Each row below holds a small network's activations on one input, seen along a few directions.
In each table, some parts of the input vary, and every possible input appears once, in random order.
Descriptions start from the smaller parts, as in this example, which fits no table here: one of 3 separate values, together with either a single point or one of 9 places around a ring or (one of 5 places around a ring, together with one of 6 places along a line).
Shared parts are said once, and a part with two or three values counts as separate values.

A family of inputs:
r1: [ -5  12 -30  -2  17  -3  24  10 -17   6   7   4 -17  20  15 -26]
r2: [ 24  -6  -9 -23  19  15  21  28   9   7  -9  11   8   6   7 -23]
r3: [ 34  30  -7  -7  11  22   3 -26  15  12  17  -5 -37 -10   5  -3]
r4: [-28 -14 -36  32  -5  14  -5 -29   6 -13   0   2  -9  10   0 -11]
r5: [ 21  11  -1   8  -4 -27  22  29   7  -2 -35 -12 -26 -11   8  29]
r6: [ 34  30  -8 -20  21  13   9 -13 -10  18  29  -6  -5  -5  13   1]
r7: [ 20  36  21 -16  32 -10 -14 -10   5  21  34 -10  -1  -2  11 -12]
r8: [-67   1  35  -9 -63   7   4  25 -27   8  34  -8  -5  18  -8  -1]
r9: [-31  -5 -35  12   9   8  -6 -16 -30  -7   1  14  19   8   4 -11]
r10: [-27  21  51 -19 -51  18  -8  14 -11  14  65   0   4 -12 -24  25]
r11: [ -4   5  16  -3  25 -11 -37 -30  -8   5  35  14  21 -19  -4   3]
r12: [  2 -19  -1  24 -17 -30   1  -6  -1  -4 -36   3  -2 -12 -15  37]
r13: [ -8 -21  21 -10  15  -5 -21   1   3 -14 -11  23  44  -6  -3 -26]
r14: [ -4 -34  10  24   1  23  12  -6  15   6 -31  -7  16 -21 -19  -3]
r15: [-21 -13  59 -10 -60  31  -9  54  -7   7  22  -7  24  12 -19  -8]
r16: [ 13 -11  16  -2  17  25  33  21  19   6 -31 -14 -20 -10   4  -7]
r17: [-41  -8  -1  13  19 -12 -22 -15 -19 -13  11   6  20  17   8 -19]
r18: [ 28  24  13   2  11  13  25 -16  -4  15   8 -15 -37 -32  14  10]
r19: [  9  -1  21 -27  30  -3   0  24  24   2  -2  -9  17  15  10 -28]
r20: [ -8  13 -33   4   5   6  17  -3   5  -6  -4  -4 -44   9  13 -29]
r21: [  9 -15 -28   9 -19 -22 -22 -14  13 -21 -24   7  -1   1 -20  25]
r22: [-35 -18  -8  49  -4   3  20 -19  -8   1 -11  -3  -8  -6   3   0]
r23: [ 26  23 -25 -27   2 -30   8  21  -6  -4 -24  -8   7  11   9  14]
r24: [  4 -21  -9  -5  10  25  -2  -1  -3  -9 -17  23  43   0 -10 -12]
r25: [ 17  19   6 -18   9 -51 -10  25   9  -1 -11 -12   9  21  13   6]
r26: [ -1  -6  11  -3   0 -44 -31  -5  -6 -18 -16  11  34  17  -5  15]
r27: [  6  -6  10  28   1  13   4 -38  -3   3  16  -8  -4 -40  -7  24]
r28: [-20  -9  41 -20 -70 -13 -27  51 -25   6  12 -13  -4  19 -16  40]
r29: [ 10  -4 -15  18  -2  18 -20 -46  16   7  22  12  -7 -22  -4  13]
r30: [ 28  16 -25 -10  -7 -17   2  14  21 -15 -26 -13 -22  10   2  16]
r31: [ -1 -39 -14   7  -2  25 -10 -13  34  -4 -17  13  10  -5  -6  -6]
r32: [ 23 -12 -10 -13   7  23  16  15  34   1 -18   5 -21   0   7 -24]
r33: [  9  -3 -22  -9  -8 -24 -12 -10 -18 -17 -25  14  32   9 -12  25]
r34: [ 12   3 -12  -1  15  20 -13 -34 -18  -1  31  12  22 -13  -5  17]
r35: [-15  11   0  -3  26 -23   6   9  -5  -2  20 -11 -14  27  12 -36]
r36: [-13  11  -3  27   8   3  41   9  -8   6 -16  -8 -45  -1  19 -14]
The inputs of r21 and r29 match in every part but one. If r30 is changed in the same way as r21 into r29, which row does it become?
> r3
What is each input in this table made of?
> one of 4 separate values, together with either a single point or (one of 2 separate values, together with one of 4 places along a line)
Change only the choice among 4 separate values in r9. List by row number the other rows that result.
> r24, r33, r34

A family of inputs:
r37: [-25 -31 -38  33  16   8 -14 -38  -6 -12  -7  24  44   2  -5 -10]
r38: [-32  13  60 -10 -48   2  10  54 -16   9  27 -33 -24   2  -6  -3]
r39: [ 50  17 -55  19  57  29  33 -58  29  14   6   5 -53 -32  20  -7]
r40: [-36  -5  48   4 -41  14 -34 -26 -34  -1  45  19  25 -10 -22  24]
r41: [-14 -18  41 -32 -59 -26   7  79   3  -8 -22 -13   7  30 -28  15]
r42: [ 50   0 -58  27  62   1  32 -41  20   5 -20  -4 -41 -19  21  -1]
r43: [-25 -37 -37  23  13   0 -32 -33   0 -31 -29  27  40  13  -1  -4]
r44: [-35 -12  29   1 -44 -11 -35  -6 -30 -16  19  14  43   3 -35  32]
r45: [-20 -50 -34  19  16   0 -22 -24   7 -40 -53  23  59  18  -8   3]
r46: [ 57  -8 -71  15  48 -18  17 -19  22 -11 -59   7 -28  -3  18   1]
r47: [ 55 -16 -68   9  44 -18  27 -13  30 -16 -87  -3  -4   3  18   5]
r48: [ 21  56  13 -31  29   7  26  12   7  25  15 -14 -40   7  32 -20]
r49: [ 41  15 -66  19  49  -4  34 -35  22  -8 -49  -1 -29  -7  23  -3]
r50: [ 25  42  12 -23  36 -13  23  23  10  12   6 -28 -35  -1  28 -20]
r51: [ 41  22 -12 -39  22 -33   9  49   6   7 -21 -10 -19  21  19 -14]
r52: [-27  13  42 -17 -61  -9  14  64  -5   9  17 -22  -8  18 -13   2]
r53: [ 42  21 -42  32  58  15  30 -51  31  15 -14   4 -45 -25  23 -11]
r54: [-26  27  54 -21 -59  37   9  39  -9  29  57 -28 -30  -2  -4  -8]
r55: [-31 -19  40   9 -42  -6 -37 -18 -21  -5  44   5  33  -3 -31  26]
r56: [ 36  20   0 -43  24 -33  18  52  15  -9 -57 -20  -1  20  17 -14]
r57: [-29  24  60 -14 -57  20  11  43 -10  26  43 -19 -26  10  -5  -5]
r58: [-31 -25  28   5 -47 -23 -53  14 -18 -10   2  11  50  -1 -27  34]
r59: [ 33  41  -6 -35  26 -20  27  33   1   4 -10 -14 -25  16  19 -20]
r60: [-29 -11  39   1 -42  29 -33 -24 -32  11  65  13  26 -26 -20  21]
r61: [-27 -35  29  -9 -44 -21 -42  14 -15 -33 -21  12  62  17 -39  45]
r62: [-24 -27 -17  34  20  25 -14 -67  -4  -1  23  35  19  -7  -7 -20]
r63: [-22 -29 -27  26  23  41 -12 -66 -11   6  36  31  17 -27  -3 -17]
r64: [-23   0  44 -19 -60 -23  -5  75   1   1  -2 -18  -9  17 -14   3]
r65: [ 30  51  10 -26  35  19  24  18  11  32  34 -18 -41 -21  30 -19]
r66: [-27 -37 -21  41  26  11 -17 -50  -6  -5   9  16  30 -16  -2 -17]
The inputs of r66 and r63 match in every part but one. If r38 is changed in the same way as r66 into r63, which row does it become?
> r54
What is each input in this table made of?
> one of 5 places around a ring, together with one of 6 places along a line
Change only the place on the line of 6 in r60. List by row number the other rows that result.
> r40, r44, r55, r58, r61
Change only the place on the line of 6 in r42. List by row number the other rows that result.
> r39, r46, r47, r49, r53

A family of inputs:
r67: [-37 -43  39  14 -48  -7  -9  22 -21  -9 -15   3  33  -3 -33  30]
r68: [ 22 -12 -70  39  33  -1  29 -41  23 -22 -45  -8 -27 -15  10   7]
r69: [  2 -19 -12 -19 -16 -40 -37   8 -14 -24 -20  21  53  21 -19  28]
r70: [ 38  -6 -68  34  75   3  14 -49  26   0 -32  17  -2  -8  22 -20]
r71: [-35  -2  39 -36 -35 -25  -9  69  -3  -5  -4 -19  10  46  -1  -8]
r72: [-51  -6   9  21   1  21 -21 -45 -35   5  61  21  33 -16 -10  -7]
r73: [ 31  23 -36   1  40   9  31  -2  14   6 -28  -2 -57 -12  31 -34]
r74: [ 67  32 -13 -21  68  -3  22 -18  33   8 -17  -8 -20 -16  27 -21]
r75: [ 18  18  12 -46 -23 -40 -19  47 -18  -5  -7  -7  16  35  -5  22]
r76: [-34  37  38  -4  -7  19   0  -2 -34  24  80  -4  -2  -8  10 -12]
r77: [ 53  33 -44   1  67   0  40 -12  27  16 -15  -1 -36  -1  30 -29]
r78: [-16  24  58  -8 -55   5 -20   8 -14  25  59 -16 -24  -1  -7  21]
r79: [-22  -1  63 -11 -57 -11   9  65 -20  12   2 -23  -3   3 -16  22]
r80: [-30 -16  33  18 -45   9 -37 -33 -13   0  43  13  11  -7 -29  25]
r81: [-38 -32  28   0 -56  40 -20   6  -7  -2  23  16  39  -6 -34  15]
r82: [ 48  -4 -38  13  81  -2  -2 -52  33  -7 -32  14  13 -26  17  -9]
r83: [-23  -1  53 -33 -64  38  -1  47 -10  17  43 -10   2  -1 -20   3]
r84: [ 17 -15 -58  35  47  13   7 -41  11 -14 -46  17 -24 -15  21 -26]
r85: [-44 -37  13  -4 -32 -25 -29  23  -1 -24 -21   3  48  34 -15  -7]
r86: [ 36  26 -46   5  25  -3  52  -2  22   1 -31 -28 -62  -6  21   1]
What is each input in this table made of?
> one of 2 separate values, together with either one of 4 places along a line or one of 6 places along a line
The inputs of r79 and r67 match in every part but the choice among 2 separate values. If r77 is changed in the same way as r79 into r67, which row does it become?
> r70
Change only the choice among 2 separate values in r68. List by row number the other rows that result.
> r86
